These are the activations of a small neural network, seen along a few directions. Each row is one input.
In each table, some parts of the input vary, and every possible input appears once, in random order.
A made-up example of a description, with smaller parts first: ring(5) and (point or ring(11) or (values(2) and line(6))).
Shared parts are said once, and a part with two or three values counts as separate values.

Other details of the inputs vary at random and push rows far along two fixed directions, the same in every table; ignore that.

Table:
x1: [-19  -8  -6   3  10  -5  26  13   1   6   1   9   8]
x2: [ -2  -6   7 -10  11  18   6   1   4  -2   6   6 -16]
x3: [ -5  18   1   6  -6 -22  -8 -13 -13   5   3  -7  10]
x4: [ 30  -9   7 -11  12  36 -24 -10  15 -10  -1   5 -37]
x5: [  8  17   2  20 -19 -36 -20 -16 -14  10   0 -15  15]
x6: [ -8  11  -7  16 -14 -43   7   2 -11  17  -7  -8  31]
x7: [ -9  16  -6   8 -12 -46   3   1 -11  18 -10  -9  33]
x8: [ 26  -5  14  -7   7  32 -24 -14   9  -8   6   0 -36]
x9: [ -6   8 -11  19 -13 -45   4   2  -7  16 -10  -5  32]
x10: [ -3  17  -2  11 -14 -40  -2  -3 -14  16  -6 -12  26]
x11: [-17 -14  -9  -5  22  18  25  13   8  -3   2  17  -7]
x12: [-38 -14  -9 -14  22   5  49  25   6   7   1  19  11]
x13: [-17 -13  -2 -15  -4  22  20  20   6 -16   2   5   7]
x14: [  4  24   3  17 -17 -36 -21 -19 -20   8   2 -16  14]
x15: [ 28  -5  15 -20   8  36 -24 -13  14  -7   2   2 -37]
x16: [ 44  12   7  17 -14   1 -52 -32  -3  -5   0 -14 -22]
x17: [-23 -22 -11  -8  24  13  41  29  10   5  -5  18   2]
x18: [  1 -12  -1  -3  17  24   6   4   7  -5   3  10 -20]
x19: [ -7   7 -15  25 -28 -29  -6   2 -13 -10  -4 -12  36]
x20: [ 30  -7  14 -12   8  38 -22 -12  14  -8   3   2 -38]
x21: [-37 -16  -6 -25   6  19  45  37   6 -10  -2  11  20]
x22: [ 34  19  11  16 -14   1 -53 -41  -7  -9  10 -14 -23]
x23: [-15 -15  -5 -10  -3  22  20  20   8 -17   1   6   8]
x24: [  1  -3  10 -17  12  18   4   3   3   1   2   2 -15]
Description of these inputs: line(4) and (point or line(5)).
- The inputs of x18 and x14 match in every part but the line(4) part. If x4 is changed in the same way as x18 into x14, which row does it become? => x7
- Change only the line(5) part in x1. List by row number the other rows that result. => x8, x9, x20, x22

Table:
x25: [ 33   1   7   0  -7  23 -30  -7   3 -19   0  -7 -22]
x26: [ 10   7   6  10  -3 -20  -3 -11   3  13   0   1   0]
x27: [-18   1  -9   4  -8 -18  25  23  -7   0  -5  -7  35]
x28: [ 25   2  -5  32 -15 -16 -34  -7  -6  -7  -6 -13   2]
x29: [  8   4  -6  31  -7 -43 -11 -13  -2  20  -2  -5  11]
x30: [-16   8 -13   1  18 -29  23   5  -6  19 -12  12  16]
x31: [-13 -11   4 -30  -4  35   2   6  10 -26   6   5  -5]
x32: [-14  -6  -1  -8   2   4  30  17   1  12  -2   0  13]
x33: [-17 -13 -17  -7   2  16  24  17  12 -15  -4  18  13]
x34: [-49   1 -15  35   2 -25  39   9 -24  -1  18   5  26]
x35: [ 17  22  15  10 -14 -21 -23 -25  -4  11   5 -15   0]
x36: [ -4 -22  -6 -19  47  30  20  10  17   6  -5  26 -31]
x37: [-26   0  12 -18   3 -12  26  14   1  15   4   4  11]
x38: [ 11  23  10  13 -37 -33 -35 -12 -24  -7   0 -28  23]
x39: [ 24   1  25 -20 -10  30 -29 -14  -2  -6   9 -13 -29]
x40: [  2  23   0  -3   8 -15  -9 -15  -9  13  -4  -4   1]
x41: [-18 -19 -24  10   3   4  16  18  12 -10  -7  16  16]
x42: [-19  -4  10 -44  33  33  18  14   9   4   4  14 -25]
x43: [ 36 -14   7   9   2  26 -30 -13   9  -2   1  -3 -38]
x44: [ 13  -3   3 -18  -4  44 -16 -12  13 -30   6   1 -18]
x45: [ 13   1  -1  12 -11 -12  -3  -3  -4   9  -4  -5   2]
- What is each input in this table made of? => point or (line(4) and line(5))
- Change only the line(5) part in x45. List by row number the other rows that result. => x25, x26, x30, x33
- A walk changes only the line(4) part. It starts at x31 and steps to x44. List the rest of the walk in order. => x33, x41
